Each row below holds a small network's activations on one input, seen along a few directions.
Each table varies a few parts of the input and shows all the possible inputs, shuffled.
A made-up example of a description, with smaller parts first: one of 3 separate values, together with either a single point or one of 11 places along a line or (one of 4 places along a line, together with one of 8 places around a ring).
Shared parts are said once, and a part with two or three values counts as separate values.
In the rows, zero is written as 128.

Other details of the inputs shift rows strongly along three fixed directions, in all tables alike. That doesn't count.

Table:
r1: [118  87 123 126 140 158 121 119 160 128 134 150 134 118]
r2: [122 105 139 137 143 175 105 146 157 116 137 145 126 128]
r3: [137 133 134 148  95 107 112 144 129 104 103  71  38 140]
r4: [120 167 163 126 119  93 124 134  80 112 112 149 103 135]
r5: [137  99 121 134 140 146 126 149 168 115 136 128 133 122]
r6: [127 175 143 113 123  83 105 149 120 134  97 141 107 134]
r7: [134  96 122 169 123 182 128 154 133  89 107 108 116 114]
r8: [148 117  86 122 114 118 170  82 129 152 153  71 136 112]
r9: [144 153 147 139 120 100 134 155 133  91 109  69  63 135]
r10: [126 130 136 131 122 114 111 130  93 132 121 170 141 140]
r11: [ 93 106 145 101 156 145 136 113 136 138 122 164 160 128]
r12: [138 175 113 104 105  74 124  97  97 167 158 135 140 148]
r13: [127 108 123 154 134 177 140 137 153 115 136  89 126 125]
r14: [154 118  75 114 121 102 159  99 137 153 167 103 175 128]
r15: [ 98 128 144 114 157 153 134 124 133 137 142 161 167 135]
r16: [119 140 148 132 133 117 122 127  92 131 118 163 146 124]
r17: [115 110 145 134 155 148 123 158 156 115 107 133 139 126]
r18: [114 160 137 113 127 129 109 132 122 148 123 154 139 134]
r19: [136 133 140 128 127 116 110 122 102 128 128 182 133 124]
r20: [151 120  73 120 106 123 166  88 131 153 149  74 135 109]
Each input here is: one of 4 separate values, together with one of 5 places along a line.
The inputs of r14 and r9 match in every part but the place on the line of 5. If r3 is changed in the same way as r14 into r9, which row does it become?
> r11
Change only the choice among 4 separate values in r18. List by row number the other rows that result.
> r6, r7, r20
Change only the choice among 4 separate values in r16. List by row number the other rows that result.
> r8, r13, r17

Table:
r21: [172 141 110 170  93 124 146 130  82  95 140  79  96 122]
r22: [158 120  69 118 119 126 169  82 139 159 188  89 175 120]
r23: [123 178 173 134 115  90 110 156 111 104  90 106  52 143]
r24: [158  86  59 125 124 143 170  89 152 149 172  92 178 108]
r25: [ 92  82 170 155 151 203  91 178 163  86  89 149  94 133]
r26: [144 127 118 141 123 125 140 139 147 110 126  76 101 127]
r27: [ 88  57 146 147 166 224 118 155 169 104 106 150 150 121]
r28: [106 114 152 126 139 148  95 146 141 127 113 169 125 135]
r29: [113 164 139  84 131  75  98 109 107 176 131 208 158 139]
r30: [102 105 136 112 153 144 129 128 136 138 119 166 168 125]
r31: [146  88  73 125 129 150 187  78 136 146 171  85 180 106]
r32: [142 130 122 140 121 127 146 137 140 106 125  72  99 124]
r33: [151 128 114 141 118 125 135 141 149 112 129  78  99 128]
r34: [113 156 142  96 132  79 114 117 108 158 117 178 145 135]
r35: [173 197 129 148  66  45 127 112  36 122 125 113  64 128]
r36: [118 130 160 156 127 157 107 171 146  86 102  98  62 139]
r37: [113 175 147  84 138  75  99 117 111 173 131 206 163 142]
r38: [ 91 125 144 102 160 145 123 118 129 152 129 190 192 130]
The inputs of r26 and r34 match in every part but one. If r36 is changed in the same way as r26 into r34, which row does it become?
> r25
What is each input in this table made of?
> one of 2 separate values, together with either a single point or one of 8 places around a ring
Change only the choice among 2 separate values in r29. List by row number the other rows that result.
> r37
Change only the choice among 2 separate values in r28. List by row number the other rows that result.
> r22
